Each row below holds a small network's activations on one input, seen along a few directions.
Each table varies a few parts of the input and shows all the possible inputs, shuffled.
A made-up example of a description, with smaller parts first: ring(8) and (point or (values(2) and line(4)) or ring(9)).
Shared parts are said once, and a part with two or three values counts as separate values.
In the rows, 128 means zero.

Other details of the inputs vary at random and push rows far along two fixed directions, the same in every table; ignore that.

Table:
r1: [141  96 164 145 140 180  78 120  74 148 108 145 107 154]
r2: [157 152 120 111 127 156 198 138 141  36 156 102 126 144]
r3: [151  86 108 162 153 127  64 116 110 177 129 131 100 158]
r4: [181 115 126 145 152 117 168 134 150 100 119  91  81 185]
r5: [153  99 152 165 157 115 107 154 116 200 116 151 110 175]
r6: [177  90 123 150 139 105 108 100  83 155 100 183 107 151]
r7: [151 114 107  92 130 182 178 139 146  52 151 100 115 102]
r8: [104 144 141  98 118 104 110  91 127 163 133 128 201 155]
r9: [ 95 151 165  97 109 120  95 128  92 138 118 142 196 117]
r10: [ 79 172 117  91 105 109 187 114 153  68 146  82 148  82]
r11: [ 83 164 118  75 108 140 180 107 147  60 177 101 165  93]
r12: [123 135 105 131 132 150 161 151 167  55 134  75  96 120]
r13: [166 120 125 156 139 128 165 136 142  74 113 109  75 180]
r14: [134 135 109 108 134 186 169 145 137  47 161  87 112 117]
r15: [125  89 137 167 116 139 125 113  81 183 133 163  83 157]
r16: [165 160 114 146  86 155  97 140 119 234 115 153  61 173]
r17: [164 146 108 146 139 119 211 157 179 104 164  99 120 150]
r18: [171 108 141 149 161 148 135 152 159 108 113  80  73 152]
r19: [139  75 133 138 137 147 100 110  81 164  78 139  86 135]
r20: [127 132  97 150 126 160 181 172 175  80 167 101 101 112]
r21: [101 121 108 109 118 110  90 106 105 155 121 152 166  71]
r22: [178 167 100 112 120 161 133 150 159 130 106 106  23 174]
r23: [ 46 163 130  99 109 112 107 109 106 146 105 108 183  77]
r24: [143 108 167 152 143 120  94 141  73 151  75 143  94 164]
r25: [ 63 154 154  99 105 137  75 108 131 142 126 131 212  95]
r26: [162  95 133 167 163 126  60 126 120 176 118 137 105 152]
r27: [ 94 175  86 106 120 121 149 143 149  66 165  96 164  57]
r28: [ 99 146 107 100 119 166 143 132 162  62 163  93 155 109]
r29: [ 70 131 128 137  93 108 125 105 128 172 149 150 156 118]
r30: [124 132 112 126 121 129 180 124 168  54 147  86  88 133]
r31: [ 66 144 110 118  98  82  90  83 126 144 151 146 180 101]
r32: [122  92 129 171 132 160 108 139  80 185 121 156  88 143]
r33: [153 186  93 109 106 128  80 123 149 174 126 145  85 139]
r34: [183 103 140 138 153 180 130 147 154  99 142  89  93 163]
r35: [130 124 158 123 117 134  94 139 118 117 125 138 154 154]
r36: [152 111 131 175 149 169 149 172 156 110 139 128  76 137]
r37: [122 112 124 148 118 116 144 112 139 178 156 125 122 145]
r38: [ 86 149 149 101 119  92 137 142 122 176 108 170 200  72]
r39: [104 178 119  90 106 125 175 123 173  51 162 104 191 120]
r40: [100 149 136 129 126  76  70 133 121 142 123 159 180 112]
r41: [128 184 107  77 114 168  95 117 144 168 126 140 100 165]
r42: [ 82 156 153 126 126 101 125 152 107 170 118 162 175 102]
r43: [137  87 124 173 143 146 101 132 116 208 128 134 100 161]
r44: [118 144 139 133 126 107 140 112 100 125  95 125 130 145]
r45: [152  82 116 158 138 106  85  89 109 174 141 141  93 171]
r46: [182 146  93 136 147  98 176 140 177  70 166  94 120 144]
r47: [155  96 163 146 151 103  86 139 110 173  87 124 103 183]
r48: [146 123 113 104 137 150 178 115 172  72 182  84 110 152]
r49: [201  96 146 116 137 165 160 160 123  71 121 129  99 148]
r50: [ 92 164 107  93 128 114 158 136 185  94 141  56 161  89]
r51: [116 190 118 103 130  89 155 165 152  57 153 113 175  69]
r52: [167 126 120 167 137 142 195 157 122 105 140 137  80 160]
r53: [124 163 113  97 129 117 153 143 167  74 142 116 170  37]
r54: [162  89 163 137 142 118 104 133  84 157  63 155 100 149]
r55: [ 74 156 159 118 123 119  97 120 106 149  90 119 165  88]
r56: [176 100 141 138 150 161 154 148 131  91  94 110  71 119]
r57: [123 145 128 116 129 143 186 162 166 107 137 125 146  57]
r58: [160 106  87 163 145 152 120 149 142  75 153 115  75 139]
r59: [ 82 165 115 124 109  66  94  96 125 143 131 157 204 113]
r60: [ 73 168 134 118 125 103  78 119 110 147 123 143 194  63]
r61: [ 67 145 126  85 118 129  89  97 136 164 142 106 209 110]
r62: [127 123 141 154 148 136 121 147 151 180 131 123 132 126]
r63: [ 83 139 114 121 106  93 102  86  98 145 144 147 158 101]
r64: [ 90 147 141  71  99 108 130  85 110 144 114 157 224 103]
r65: [136 100 153 173 145 125 102 156 106 175 111 174 102 169]
r66: [121  94 132  92 117 147 135  85 106 126 136 150 130 128]
r67: [ 73 158 129 126 122  99  62 118 134 148 126 145 196  79]
r68: [117 134 127 159 120 113 146 131 129 151 132 156 136 154]
r69: [149 118  99 127 124 160 203 167 159  88 153 111 102  82]
r70: [133  83 139 145 139 115 102  88 108 178 111 122  83 181]
r71: [152 113 106 124 107 139 219 142 159  86 165 119  95  97]
r72: [147 117 112 104 118 130 201 120 154  62 134  95  90 104]
r73: [ 82 176 118 115 112  70 109  98 102 143 127 155 205  97]
r74: [159  88 135 158 130 125 144 121  88 187 100 185 106 155]
r75: [128  96 158 165 143 145  73 127 107 154  82 135  90 157]
r76: [130 101 154 174 147 160 105 146  90 182 109 164  92 136]
r77: [ 50 143 134  88 100 120 102  73 125 139 151 141 193 117]
r78: [183  88  99 134 129 131 163 116 130  80 151 134  67 122]
r79: [178  90 143 146 152 109  88 133  85 153  95 182 105 136]
r80: [ 93 155 160  84 110  95  89 124 134 162 130 117 225 124]
r81: [138 121 135 117 123 103 149 105 109 133  83 139 134 130]
r82: [158  76 161 129 137 178  89 115  84 154  97 157 112 140]
r83: [119 130 155 134 128 103 103 145 124 124  94 127 130 145]
r84: [201 115 120 151 166 110 132 169 155  93 147 109  88 159]
Description of these inputs: values(4) and (point or (line(4) and ring(5))).
Q: Changing only the values(4) part turns r75 into r67. The same change can be made to r70. Which row results?
A: r45
Q: Changing only the values(4) part turns r4 into r46. The same change can be made to r22. Which row results?
A: r33
Q: Changing only the values(4) part turns r12 into r28. The same change can be made to r81. Which row results?
A: r64
Q: Start at r44 and move only the ring(5) part, one step at a time. The first step leads to r10. Which rows follow, in order?
A: r23, r55, r24
Q: Change only the values(4) part in r84. List by row number the other rows that result.
A: r5, r47, r80
Q: Change only the values(4) part in r63. List by row number the other rows that result.
A: r10, r11, r15

Table:
r85: [204  61 139 162 153 155 155 133  88 121 120 159  60 175]
r86: [189 158  96 144 145 117 169 177 181  44 153  95  75 135]
r87: [ 80 175 139 107 102  97  97 119 114 199  94 162 183 109]
r88: [149 162 107 118 118 140 184 155 170 108 147 125 113 110]
r89: [120 151  76 121 126 114 203 146 178  26 184  86 150  54]
r90: [ 78 183  93 128 108  77 130 129 178 136 168 119 176  59]
r91: [ 67 145 124 110 103  97 166 110 126 138 144 135 202  66]
r92: [125 186 119 107 115  91 166 151 181  95 154  90 165 129]
r93: [134  98 157 133 127 137 102 111  58 157  86 176 111 147]
r94: [ 81 156 136 113 106  79  89 106 130 207 135 144 201 136]
r95: [149  75 176 166 172 182  85 179  93 107 109 138 121 113]
r96: [141 141  93 108 133 111 174 139 159  35 165 110 153  78]
r97: [ 87 166 118 119 112  69  74 108 137 182 136 158 191  89]
r98: [ 79 169 123  91 112 109  87 100 140 171 147 123 188 124]
r99: [ 87 157 147  98 113  87 132 103 130 113 125 125 213 113]
r100: [143  76 129 159 128 163 147 125  83 140 123 158  75 136]
r101: [193 133 109 143 136 137 195 173 175  95 152 118  75 148]
r102: [158 124 135 144 140 119 149 160 144 148 105 124  90 150]
r103: [124 153 129 119 127 124  86 116 130 150 128 116 136 165]
r104: [173  78 134 163 155 117  79 116  69 128  96 166  86 166]
r105: [140  91 147 133 142 156 106 109 118 103 109 113  96 160]
r106: [ 77 164 135  66  91 128 117 102 122  99 123 121 193  79]
r107: [ 60 156 120 112 114 111  84  98 135 191 152 123 172 123]
r108: [153 113 139 156 141 115 114 142 134 159 113 112  99 183]
r109: [132 141 117 104 126 121 195 129 167  52 167  99 166 115]
r110: [164 146  90 152 127 160 218 173 187  79 166 103  58 114]
r111: [176  60 130 148 150 178 107 106 101 108 132 142  60 199]
r112: [127 104 140 121 118 143 131 113  84 144 116 169 128 119]
r113: [144 193 111 105 119 103 210 177 197  66 151  94 142 105]
r114: [ 81 116 145 120 133  79  60  93  81 169  86 153 190  93]
r115: [ 83 153 162 136 145 137  65 183 137 163 109 130 202  75]
r116: [138 129 133 129 125 146  64 108  91 190  95 147 110 168]
r117: [146  74 163 146 140 151 110 119  62 158  79 160  83 148]
r118: [ 71 163 141 103 119 104  66 103 131 189 110 114 179 126]
r119: [185 145  95 120 134 180 171 150 169  75 159  94  68 141]
r120: [179  95 105 166 143 189 129 138 126 139 144 118  18 173]
r121: [103  90 132 151 128 118 118  92 101 161 132 145 153 148]
r122: [203  76 151 162 156 144 150 139  84 109 105 154  58 182]
r123: [162 128 117 155 150 111 123 161 153 111 123 109  84 132]
r124: [125 157 101  69 105 163 195 134 171  22 171  89 147  73]
r125: [125 145 132 106 134 113 191 134 172  46 139  78 161 106]
r126: [115  60 135 156 137 158  73  85  77 172 121 158  92 180]
r127: [115 141 131 113 124 145  89 121 121 171  98 113 120 130]
r128: [115 170  99 125 115 109 196 153 201  91 187  79 147 111]
r129: [115  87 159 120 121 157  68  93  73 163  82 143 114 135]
r130: [163  75 163 151 154 132 128 124  79 147  88 149  91 156]
r131: [176  90 136 140 144 167 123 121 119  70 125 120  70 187]
r132: [157 114 134 153 142 145 129 151 119 162  90 139  68 158]
r133: [ 64 168 122 123  98  81 132 123 149 198 139 146 188  84]
r134: [ 42 112 134 103  95 134  69  73  76 193 120 159 178  96]
Q: Changing only one part turns r111 into r98. The same change can be made to r125. Which row results?
A: r108
Q: Changing only one part turns r126 into r107. The same change can be made to r112. Which row results?
A: r88
Q: What is each input in this table made of?
A: values(2) and (point or (line(4) and (point or ring(5))))
Q: Change only the values(2) part in r94. List by row number the other rows that result.
A: r109
Q: Change only the line(4) part in r130. List by row number the other rows that result.
A: r85, r91, r122
